These are the activations of a small neural network, seen along a few directions. Each row is one input.
Each table varies a few parts of the input and shows all the possible inputs, shuffled.
A made-up example of a description, with smaller parts first: one of 3 separate values, together with either a single point or one of 9 places around a ring or (one of 5 places around a ring, together with one of 6 places along a line).
Shared parts are said once, and a part with two or three values counts as separate values.
In the rows, zero is written as 128.

Other details of the inputs vary at random and push rows far along two fixed directions, the same in every table; ignore that.

Table:
row 1: [144 110 109 142 127 112 141 141 150 131 139]
row 2: [ 73 127 153  83 122 170  93 228  84  93 131]
row 3: [148 121 109  97 132 130 145 128 123 121 104]
row 4: [137 109 134 118 129  98 132 124 157 146 148]
row 5: [133 176 131 241 161 168 149   6  99 140 110]
row 6: [132 120 135 126 130  88 135 128 160 141 138]
row 7: [133 124 113 146 128 100 157 147 148 135 130]
row 8: [145 107 116 138 127 108 140 136 149 127 141]
row 9: [ 58 143 155 163 105 215  85 109  51 124 118]
row 10: [156 132 121  97 128 121 119 122 141 126 110]
row 11: [142 124 111 150 124 105 149 148 151 131 132]
row 12: [145 124 132 120 125  92 119 124 160 147 155]
row 13: [136 146 126 168 113 166 113   7 106 159 100]
row 14: [155 117 107  97 131 137 140 127 123 120 110]
row 15: [149 138 100 112 129 130 150 141 126 122  98]
row 16: [142 131 133 126 125  85 121 127 161 143 148]
row 17: [131 110 114 135 131 103 153 139 145 137 134]
row 18: [ 31 172 199 207 153 210  98 112  44 116 147]
row 19: [147 133 123  93 132 116 127 121 138 129 107]
row 20: [142 114 118 144 127 101 142 139 151 123 134]
row 21: [122 143 121 170 116 164 133   4  97 149  93]
row 22: [161 131  97 110 125 142 140 140 127 122 107]
row 23: [158 127 105 110 129 131 134 132 129 111 103]
row 24: [120 134 138 204 110 139 120  10 127 172 130]
row 25: [133 132 135 122 129  80 128 126 159 147 146]
row 26: [ 42 137 170 202  99 186  98 117  71 143 151]
row 27: [108 146 144 195 112 123 125   5 120 185 132]
row 28: [130 116 125 133 130  92 143 129 157 124 138]
row 29: [142 109 122 131 126 104 134 127 158 124 148]
row 30: [158 138  98 116 125 135 142 142 129 118 100]
row 31: [152 118 113  91 130 132 134 119 132 117 116]
row 32: [153 122 123  85 131 126 125 117 136 135 116]
row 33: [ 57 117 188 105 119 129  84 213 117 117 170]
row 34: [158 122 110  98 128 134 127 121 136 112 116]
row 35: [ 35 139 177 205 104 173  93 110  73 129 143]
row 36: [149 152 127 143 184 115 164 142 136 108 128]
row 37: [148 137 125  81 130 112 123 116 133 143 118]
row 38: [160 137 120  87 127 121 112 118 138 137 124]
row 39: [148 144 124  89 130 109 121 120 136 137 115]
row 40: [ 86 127 147  91 118 178  82 228  89  87 136]
row 41: [157 130  97 114 129 135 135 138 130 114 100]
row 42: [141 120 133 130 127  93 127 129 163 137 141]
row 43: [ 80 137 175  66 118 157  67 205  94 113 152]
row 44: [ 87 124 156  87 118 175  80 223  88  84 138]
row 45: [132 107 121 132 131  99 152 134 145 133 136]
row 46: [145 117 110 144 124 112 147 146 149 135 139]
row 47: [ 81 130 152  86 117 177  95 232  84  97 137]
row 48: [163 143 123 141 180 131 153 139 137 108 139]
row 49: [157 143 122  93 127 114 113 121 139 133 118]
row 50: [105 130 134 207 113 136 140   6 117 162 125]
row 51: [132 117 112 143 131 100 151 143 149 131 130]
row 52: [139 120 135 114 127  90 126 122 156 153 156]
row 53: [147 126 125  85 132 120 129 118 135 135 111]
row 54: [149 128 107 105 132 126 143 131 126 115 100]
row 55: [148 131  99 109 133 130 144 136 127 118  98]
row 56: [156 137 127 132 182 128 162 137 132 115 140]
row 57: [ 63 106 172 115 118 144  95 228 105 102 171]
row 58: [138 105 111 135 130 110 149 139 146 137 140]
row 59: [ 36 141 172 202 101 178 103 118  71 143 145]
row 60: [136 104 125 124 128 102 141 125 154 130 148]
row 61: [148 131 102 104 129 134 152 138 122 128 102]
row 62: [146 129 113  99 132 122 136 123 135 112 107]
row 63: [139 115 123 137 126  97 135 130 159 120 141]
row 64: [155 128 111 103 128 127 128 124 137 108 110]
row 65: [141 116 110 147 128 105 143 144 151 127 132]
Description of these inputs: one of 5 places around a ring, together with either a single point or (one of 2 separate values, together with one of 6 places along a line).
- The inputs of row 62 and row 31 match in every part but the place on the ring of 5. If row 51 is changed in the same way as row 62 into row 31, which row does it become? => row 58
- The inputs of row 14 and row 3 match in every part but the place on the ring of 5. If row 26 is changed in the same way as row 14 into row 3, which row does it become? => row 59
- List by row number the other rows that have the place on the ring of 5 in common with row 38. => row 1, row 8, row 12, row 13, row 22, row 24, row 29, row 34, row 40, row 44, row 46, row 48
- Which other rows does row 55 become when the choice among 2 separate values takes its other values? List them by row number. => row 51
- Which other rows does row 17 become when the choice among 2 separate values takes its other values? List them by row number. => row 2

Table:
row 66: [147 140  90 162 121 149 167  23 106 157  78]
row 67: [153 118 113  68 113 108 118 150 147 124 115]
row 68: [154 149  98 175 104 131 137  22 127 169  94]
row 69: [ 30 134 203 176 121 140  89 149  99 138 182]
row 70: [159 108 116  93 126 112 119 154 157 108 136]
row 71: [156 128 131  77 140 103 118 147 152 118 133]
row 72: [159 102 112  88 139 127 137 159 143 109 131]
row 73: [ 33 114 188 192 107 148  90 155 102 129 185]
row 74: [122 121 119 195 107  99 158  21 143 186 125]
row 75: [ 60 162 184 156 117 172  68 150  83 120 151]
row 76: [152 112 109  63 127 122 136 154 134 126 110]
row 77: [155 141 117 155 141 145 147  10 117 159 102]
row 78: [160 120 111 117 129 108 127 169 159 113 141]
row 79: [ 55 163 180 165 131 177  88 158  75 112 139]
row 80: [155 120 107 126 143 113 147 177 150 105 129]
row 81: [154 110 103 105 146 126 157 170 136 101 125]
row 82: [150 130 117  88 161 117 156 162 133 111 122]
row 83: [148 130 105 101 130 108 146 173 141 121 107]
- What is each input in this table made of? => one of 3 separate values, together with either a single point or one of 5 places around a ring
- The inputs of row 82 and row 66 match in every part but the choice among 3 separate values. If row 71 is changed in the same way as row 82 into row 66, which row does it become? => row 67
- Which other rows does row 80 become when the choice among 3 separate values takes its other values? List them by row number. => row 79, row 83
- List by row number the other rows that have the choice among 3 separate values in common with row 70. => row 72, row 73, row 78, row 80, row 81
